A small network was shown many inputs. Here are its activations along a few directions, one row for each input.
In each table, some parts of the input vary, and every possible input appears once, in random order.
A made-up example of a description, with smaller parts first: one of 3 separate values, together with either a single point or one of 9 places along a line or (one of 5 places around a ring, together with one of 6 places along a line).
Shared parts are said once, and a part with two or three values counts as separate values.
In the rows, zero is written as 128.

Other details of the inputs vary at random and push rows far along two fixed directions, the same in every table; ignore that.

Rows:
row 1: [130 106 122 112 134 126 156 108 108 122 151]
row 2: [ 97  92 120  71 143  89 128 125  57 114 112]
row 3: [139 178 107 120 131  98  64 175 104 170  99]
row 4: [141 163 117 144 100 128 121 187 155 163 106]
row 5: [116 137  95 134  95 117 120 173 177 180 125]
row 6: [129 117 116 112 139 123 146 100 113 119 148]
row 7: [115 128 178 137 139 156 118 108  89 114 123]
row 8: [135  96 141  93 145 111 109 134  25 119 110]
row 9: [161 139 137 156 121 155 153 131 160 128 138]
row 10: [103 100 114 106 125 108 126 133 133 136 118]
row 11: [139 172 102 149 104 111 115 164 166 176 126]
row 12: [135 120 125  81 148  99 117 113  33 122 125]
row 13: [172 160 131 185 113 162 129 159 187 157 124]
row 14: [119 173  96 111 121  79  80 169 117 171 116]
row 15: [113 125 104 105 137 107 107 113 135 136 144]
row 16: [108 149  91 102 103  91 111 187 115 181 110]
row 17: [108 111 101 107 126 109 115 120 132 129 126]
row 18: [134 122 139 158 121 139 148 137 180 113 118]
row 19: [154 125 150 140 155 156 144  86 139  73 147]
row 20: [151  97 148 147 137 149 169  91 134  97 161]
row 21: [133 170 105 160 119 140 130 141 218 140 140]
row 22: [139 100 143 146 141 145 152  88 145  71 139]
row 23: [ 98 125 158 172 112 183 157  92 218 122 160]
row 24: [123 114 126  80 146  97 108 120  42 102 106]
row 25: [ 68 116 145  74 135 106 122 106  43 130 133]
row 26: [106 114 180 150 132 163 156  83 135  93 153]
row 27: [117 111 116 111 138 122 138 106 122  97 129]
row 28: [147 115 140 133 148 138 114 114 100  92 109]
row 29: [146 101 160 143 144 158 161 106 141  73 120]
row 30: [145 173 104 124 120 101  78 176  97 187  99]
row 31: [143  88 153 146 133 151 168 101 134  84 149]
row 32: [143 159 126 157 114 130 100 188 160 159  81]
row 33: [120 120 100 109 126 110 123 116 126 154 144]
row 34: [117 126 184 146 135 175 154  87 128  89 142]
row 35: [137 138 105 161 102 144 144 141 212 168 150]
Description of these inputs: one of 5 places along a line, together with either a single point or one of 6 places around a ring.
Changing only the place on the line of 5 turns row 35 into row 13. The same change can be made to row 10. Which row results?
> row 32
Change only the place on the line of 5 in row 28. List by row number the other rows that result.
> row 17, row 22, row 24, row 27

Rows:
row 36: [144  96 160 125 148 147 147  97  83  91 136]
row 37: [140 140 122 118 133 111 107 146  94 137 111]
row 38: [165 115 152 177 137 176 161 109 182  79 134]
row 39: [140 123 137 112 145 122 113 114  74 116 126]
row 40: [120 171 111 166  98 140 132 150 221 163 136]
row 41: [126 138 130 121 125 115 108 152 101 142 102]
row 42: [125  99 130 118 146 136 148  82 118  97 158]
row 43: [111 126 114 123 117 117 124 141 147 148 123]
row 44: [113 126 130 140 118 145 145 119 172 123 140]
row 45: [121 146  96 119 115 103 115 152 146 164 126]
row 46: [114 110 123 107 127 117 141 118 107 131 142]
row 47: [121 146 136 120 123 120 106 151 104 142 107]
row 48: [137 135 149 144 136 144 126 118 124 115 128]
row 49: [114 122 102 103 123  98 119 145 118 143 123]
What do these inputs look like to the network?
> one of 2 separate values, together with either a single point or one of 6 places around a ring
Changing only the choice among 2 separate values turns row 42 into row 39. The same change can be made to row 44. Which row results?
> row 47

Rows:
row 50: [136  89 113  92 150 104 112 122  74 123 129]
row 51: [116 152 138 167 113 146 125 142 204 138 124]
row 52: [133  97 167 141 152 166 147  90 126  72 122]
row 53: [151 143 108 159 126 138 127 145 208 130 122]
row 54: [127 171 129 150 107 141 118 174 170 146  96]
row 55: [121  84 164 142 143 159 148  84 130  90 152]
row 56: [161  83 138 132 149 149 166  91 133  86 154]
row 57: [157 151 146 178 140 169 131  97 187 105 143]
row 58: [121 121 134 134 119 143 147 113 149 136 150]
row 59: [116 107 111  83 130  97 123 120  64 146 132]
row 60: [116  94 124  85 146 109 149  91  59 103 144]
row 61: [110 154  91 114 113  97  96 156 141 171 109]
row 62: [128 100 135 125 143 148 162  76 138  75 151]
row 63: [147 143 144 142 144 149 133  96 131  93 145]
row 64: [121 150 122 129 110 123  92 182 120 176  92]
row 65: [131 109 151 114 133 137 136 127  80 120 117]
row 66: [131 109 112  84 149  97 122 123  77 104 125]
row 67: [117 148 100 111 116  81  84 175 106 165  87]
row 68: [124 142 124  78 146  85 102 126  18 139 129]
row 69: [128 147 141 168 103 151 142 148 194 152 136]
row 70: [124 136 101 115 111  89  85 179 100 176  96]
row 71: [100 110 131 104 140 119 123  99 107 117 136]
row 72: [105  99 131 108 136 127 123 102 101 130 144]
row 73: [113 166 113 144 102 129 136 155 180 166 134]
row 74: [123 153 101 111 108  82 107 184  97 168  98]
row 75: [168 146 149 178 129 173 149 105 177 118 155]
row 76: [133 169 130 154 105 142 131 178 163 155 103]
row 77: [119 118 155 140 129 144 159 110 137 104 146]
row 78: [148 173 119 163 118 140  95 151 164 169 128]
row 79: [123 135 154 166 121 163 155 114 197  98 142]
row 80: [152  99 142 147 128 143 155 113 135 104 133]
row 81: [139  90 123  86 156 105 146 106  61  94 139]
row 82: [118 156 100 106 109  81  95 180 104 158  92]
row 83: [102 102 140  97 144 127 143  83  94  90 148]
row 84: [123 134 102 134 113 125 114 143 155 164 127]
Changing only one part turns row 74 into row 82. The same change can be made to row 60. Which row results?
> row 62
What do these inputs look like to the network?
> one of 5 places around a ring, together with either a single point or one of 6 places around a ring
Which other rows agree with row 53 in the place on the ring of 5? List them by row number.
> row 51, row 52, row 57, row 61, row 67, row 71

Rows:
row 85: [202 152 124 198 114 190 120 135 206 129 146]
row 86: [175 167  74 140  87 107 109 237 164 171  66]
row 87: [176 115 147 145 189 185 134  76 163  28 130]
row 88: [109 218  74 129  90 103 109 165 188 221 159]
row 89: [ 89 196 154 126 107 135 108 145  93 171 132]
row 90: [118  95 170 179 112 166 189 131 177  97  93]
row 91: [ 86  92 176  80 134 108 121 143  31 124 114]
row 92: [118 107 190 187 134 196 156  80 157 117 140]
row 93: [110  83 124 127 158 132 149  40 177  47 164]
row 94: [175 219 108 145 123 120  99 164 134 182 132]
row 95: [170 108 122 111 141  59 108 144  46 136 109]
row 96: [126  57 106 134 126 147 204 101 178  77 145]
row 97: [109 132  89 101 105  91 124 176 161 187 136]
row 98: [ 60 104 162  57 159 104  83 100  13  77  97]
row 99: [ 97  75 100  60 142  77 108  83  32 155 158]
What do these inputs look like to the network?
> one of 3 separate values, together with either a single point or one of 4 places along a line
Start at row 88 and move only the place on the line of 4, one step at a time. The first step leads to row 99. Which rows follow, in order?
> row 97, row 96
Which other rows agree with row 85 in the choice among 3 separate values? List them by row number.
> row 86, row 87, row 94, row 95
